A small network was shown many inputs. Here are its activations along a few directions, one row for each input.
Each table varies a few parts of the input and shows all the possible inputs, shuffled.
Descriptions start from the smaller parts, as in this example, which fits no table here: one of 3 separate values, together with either a single point or one of 11 places around a ring or (one of 4 places along a line, together with one of 8 places around a ring).
Shared parts are said once, and a part with two or three values counts as separate values.
In the rows, 100 means zero.

Other details of the inputs vary at random and push rows far along three fixed directions, the same in every table; ignore that.
These rows show it; all are for the same input, with only those details redrawn:
[107,  81, 102, 104,  99, 110,  85,  83,  28, 106, 113, 108]
[ 93, 141, 106, 108,  82, 126, 144,  76, 108,  95, 109, 110]
[ 93, 142, 105, 107,  79, 127, 147,  78, 110,  97, 111, 111]
[ 99, 118, 114, 104,  96, 108, 119,  74,  94, 100, 102, 115]
[102,  59, 108,  89,  88,  79,  35, 114, 113,  96,  90, 118]
[ 90, 113, 111,  94,  73,  98,  88, 107, 170,  85,  91, 113]
[ 96, 106, 141, 101, 138,  65,  87,  56, 123,  90,  73, 128]
[102,  61, 108,  91,  89,  79,  33, 113, 114,  93,  89, 116]

Table:
R1: [ 89, 116, 116, 105, 124, 101, 115,  67, 119,  96,  87, 125]
R2: [ 99, 157,  79,  86, 103, 107, 156, 100, 106,  93, 110,  95]
R3: [108,  73,  61, 109,  58, 125, 106, 152, 119, 104, 117,  71]
R4: [103, 101, 136,  94, 121,  88, 105,  70, 106,  94, 101, 108]
R5: [ 96, 120, 104, 111,  91, 113, 170,  90, 114, 100, 103,  66]
R6: [103,  96, 101,  84,  96, 116, 100, 111, 178,  93,  99, 105]
R7: [103, 102,  66,  75,  59, 124,  88, 144, 113, 112, 121,  56]
R8: [ 98, 135, 122,  95, 130,  70, 108,  77, 112, 105, 101,  91]
R9: [ 98,  87,  78, 112,  37, 114, 105, 151, 110,  95, 127,  65]
R10: [ 97,  71,  85, 130, 109,  93, 101,  98,  28, 113, 102,  96]
R11: [102,  56, 105,  89, 117, 103,  41, 129, 117, 100,  79, 119]
R12: [ 98, 101,  74, 105, 117, 100,  83,  97,  30, 125, 109,  98]
R13: [119,  91,  76,  96, 131, 107,  90,  96,  38, 123, 116,  80]
R14: [ 98, 105, 142, 101, 137,  65,  88,  55, 124,  92,  73, 129]
R15: [ 92, 135,  83, 113,  87, 113, 183, 104, 105,  79, 109,  88]
R16: [105, 107,  85, 105, 105,  91,  81,  94,  26, 119, 112,  92]
R17: [109,  53,  96,  68, 100,  83,  54, 127, 108,  79,  93, 118]
R18: [ 95,  86,  65, 118,  58, 136, 108, 166, 113, 106, 104,  85]
R19: [103,  80,  93, 131,  95,  89, 102,  96,  27, 107, 106,  89]
R20: [ 96,  83, 130,  70, 110,  84,  78,  97, 182,  86,  77,  97]
R21: [106, 120, 110, 106, 168,  88, 101,  78,  66, 121,  77, 109]
The inputs of R1 and R12 match in every part but one. If R4 is changed in the same way as R1 into R12, which row does it become?
> R8
Describe the family of inputs behind these rows.
> one of 3 separate values, together with either a single point or one of 6 places around a ring
List by row number the other rows that have the choice among 3 separate values in common with R18.
> R3, R5, R9, R10, R15, R19
Change only the choice among 3 separate values in R11. List by row number the other rows that result.
> R18, R21

Table:
R22: [109, 128,  98,  82, 142, 104, 120,  97,  51, 109, 110,  92]
R23: [112,  71,  64,  88,  84, 143,  67, 112,  30, 127, 113,  97]
R24: [ 98, 174, 117, 106, 160,  88, 147,  54,  57, 119,  95,  98]
R25: [ 93, 108,  94, 125,  90, 135, 179,  83,  35, 115, 117,  68]
R26: [ 93,  54,  47,  83,  36, 119,  58, 175, 123, 107, 113,  55]
R27: [ 83,  96, 145,  84, 100,  51,  37,  75, 165,  78,  73, 140]
R28: [ 94, 159, 100, 102,  38, 165, 162,  80, 130,  89, 151, 104]
R29: [ 91,  91,  90,  99, 102,  46,  64, 121, 151,  95,  73,  93]
R30: [103, 118, 126, 119, 145,  82, 187,  53,  64,  94,  91, 102]
R31: [102,  41, 108, 119, 120,  42,  54, 107,  49, 103,  81,  98]
R32: [112,  51,  83, 111,  74, 131,  91, 133,  22,  91, 118, 102]
R33: [114,  47, 121, 128, 127,  88,  66,  90,  51, 100,  98, 113]
R34: [115,  80,  98,  98, 153,  63, 106,  77,  58,  94,  86,  94]
R35: [101, 136, 102,  98, 114, 109, 117,  78, 161, 107,  98, 123]
R36: [123,  98, 109,  93, 155,  77,  66,  95,  60, 121, 105,  91]
R37: [ 99,  96, 127,  78,  68, 105,  67,  87, 150,  87,  88, 115]
R38: [ 93, 165,  66,  85,  52, 165, 146, 140, 129, 119, 125,  61]
R39: [100,  90,  76,  69,   8, 150,  78, 143, 118,  75, 135, 105]
R40: [ 95, 144,  82, 108, 108, 122, 127,  71,  61, 114, 105, 117]
R41: [106,  46,  76,  72, 117, 101,  33, 120,  52, 103, 102, 119]
R42: [ 90,  80, 124, 109,  88, 100,  87, 115, 161,  87,  70, 107]
R43: [ 82,  97, 136, 120, 110,  58,  78, 101, 173,  79,  59, 129]
R44: [ 99,  98,  95, 117,  65,  96, 127, 128, 164,  96, 109,  83]
R45: [ 92, 133, 117, 110, 144,  61, 139,  66, 186,  92,  83,  95]
The inputs of R27 and R37 match in every part but one. If R29 is changed in the same way as R27 into R37, which row does it become?
> R26
Describe the family of inputs behind these rows.
> one of 4 separate values, together with one of 6 places around a ring
A walk changes only the place on the ring of 6. It starts at R22 and steps to R34. List the rest of the walk in order.
> R30, R32, R39, R41
Change only the choice among 4 separate values in R42. List by row number the other rows that result.
> R32, R33, R43
Change only the choice among 4 separate values in R31. List by row number the other rows that result.
> R25, R30, R44

Table:
R46: [113,  81,  73,  99,  75, 108,  95, 124,  77, 111, 113,  70]
R47: [103,  93, 109,  81, 116,  77,  58, 124, 135, 104,  88,  84]
R48: [ 96, 129,  94,  93,  66, 139, 130,  96, 121,  88, 127, 107]
R49: [ 88, 149, 107, 130, 110,  97, 140,  68,  90, 108,  98, 113]
R50: [102, 121, 126, 111, 100, 112, 150,  62,  94,  98, 103, 100]
R51: [103,  90, 101,  77, 118,  72,  61, 127, 133,  99,  92,  96]
R52: [103,  63, 105, 127, 133,  98, 107,  86,  23, 109,  99,  96]
R53: [100, 137, 124, 102, 109, 121, 137,  52,  98,  91, 111, 107]
R54: [ 88, 114,  92, 105,  74,  78,  79, 117, 142,  92,  86, 109]
R55: [106, 114,  69,  92,  90, 129, 110, 125,  66, 108, 115,  82]
R56: [102,  92, 113, 121, 113, 119, 128,  73,  48, 107, 105, 112]
R57: [ 89,  98, 101, 106,  87,  95, 129, 110, 140,  86, 102,  92]
R58: [ 96, 138,  79,  81,  72, 133, 134, 103, 116, 105, 122,  98]
R59: [ 86, 136, 104, 108,  80,  81, 112, 102, 141,  93, 100, 109]
R60: [ 96, 111,  94,  75,  93, 102,  81, 113, 151,  98,  85, 110]
R61: [113,  80, 107, 104, 147,  66,  99,  79,  59, 104,  93,  97]
R62: [ 98,  97,  87,  78,  78, 122,  79, 116,  83, 112, 117,  87]
R63: [ 99,  86, 135, 111, 141,  58, 110,  63, 109,  93,  74,  96]
R64: [109,  80,  85,  94,  80, 135,  79, 104,  48,  95, 119, 108]
R65: [ 95,  97,  97, 107,  83,  79,  70, 100,  80, 104, 105,  94]
R66: [ 99,  80, 123, 113, 142,  67, 110,  76,  95,  88,  72, 106]
R67: [ 99, 127,  74, 115,  83, 126, 148, 114, 125, 109, 107,  86]
R68: [ 97,  91, 118,  94,  80,  91,  98, 110, 153,  83,  94, 113]
R69: [112,  61,  85,  98,  80, 128,  50, 114,  60, 104, 115, 111]
R70: [101,  56, 110,  97,  93,  91,  63, 115,  97,  89,  87, 113]
R71: [ 99, 108, 120,  92, 154,  80,  88,  63, 107, 111,  78, 125]
R72: [103,  76,  94,  94, 108,  73,  72, 125, 134,  95,  76,  96]
R73: [105,  94,  73,  97,  94, 125,  81, 141,  77, 117, 114,  84]
Describe the family of inputs behind these rows.
> one of 4 places along a line, together with either a single point or one of 6 places around a ring
The inputs of R66 and R63 match in every part but the place on the line of 4. If R55 is changed in the same way as R66 into R63, which row does it become?
> R47
List by row number the other rows that have the place on the line of 4 in common with R52.
> R49, R56, R67, R69, R71, R73
A walk changes only the place on the line of 4. It starts at R65 and steps to R59. List the rest of the walk in order.
> R54, R49
